A small network was trained on made-up records. Each row is its average activation on records with the value named, seen along a few directions.
Related values have similar rows: they may be neighbours, one step apart, or belong to one group.

Other fields vary at random and push rows far along one fixed direction, the same in every table; ignore that.

Field Galag:
m1: [ 51  16  14  16   9 -65  -6  -3  23 -28  19  69  45 -24  32  20  58]
m3: [ -6 -28   9  14  20   7  19  10  35  -4   6  -1 -28 -13  -1   6   4]
m2: [-19   9  -5 -15  -2  -8 -14  -7 -29  17   0  10  19  15  -2   3 -25]
m8: [-25 -20   7   8   8  28  21  11  34   9   1 -45 -22   6 -12 -11 -11]
m6: [ 75 -28 -11   3  51 -83 -19  22  37 -17  31  36  61 -29  39  34  41]
m7: [ 22 -18 -10 -18 -10  30  -4   0 -25   5   7 -11 -22   2  10   6   6]
m5: [-27  10  -9  -4 -32  54  -2 -20 -26  24 -23 -22 -54  30 -24 -22 -39]
m4: [-72  58   6  -5 -45  39   5 -14 -49  -6 -42 -36   1  13 -42 -36 -35]
The values of Galag form 4 separate groups.
List the group mates of m4, in the order listed. -> m1
List the group mates of m2, in the order listed. -> m6
List the group mates of m3, in the order listed. -> m8

Field Paz:
s11: [ 30  10  -2  -8  -5 -30 -14  -3 -12 -10   3  39  26  -9  17   5  22]
s6: [ 83 -57  -1  21  63 -69   7  35  76 -18  51  47  29 -40  67  61  77]
s3: [-76  42  12  -2 -27  20   6 -11 -15   9 -37 -24   3  19 -47 -44 -52]
s4: [ 12 -28   1  10  20  12   8   7  17   0  11 -20 -17   2   7  11  11]
s5: [-47  14 -11 -17 -43  70  -1 -20 -45  22 -26 -45 -56  25 -38 -31 -52]
s8: [ 10 -25 -11   4   3  21   3   1   2   6   7  -8 -30   9   9  11   1]
s2: [-40  17  15   9  -7  22  15  -2  23   6 -20 -38 -11   8 -37 -34 -33]
s10: [ 29   8 -16 -12 -13 -12 -16  -7 -26  -3  14  16  15  -3  17  19  12]
s7: [-37  14  18  10   7  -7  10   3  14  -3 -12 -12  17   2 -16 -16  -6]
s1: [-57  42   2 -11 -27  17  -8 -15 -36   8 -35 -25   7  18 -43 -39 -49]
s9: [ 91 -36  -5  -5  28 -44 -11  12   3 -17  43  71  18 -31  64  57  69]
The values of Paz form a ring.
Going along Paz from s1 by way of its neighbour s3, in what order are s11, s5, s2, s7 met? -> s7, s2, s5, s11
Which values are neighbours of s4? Give them in the order they are listed. -> s6, s8
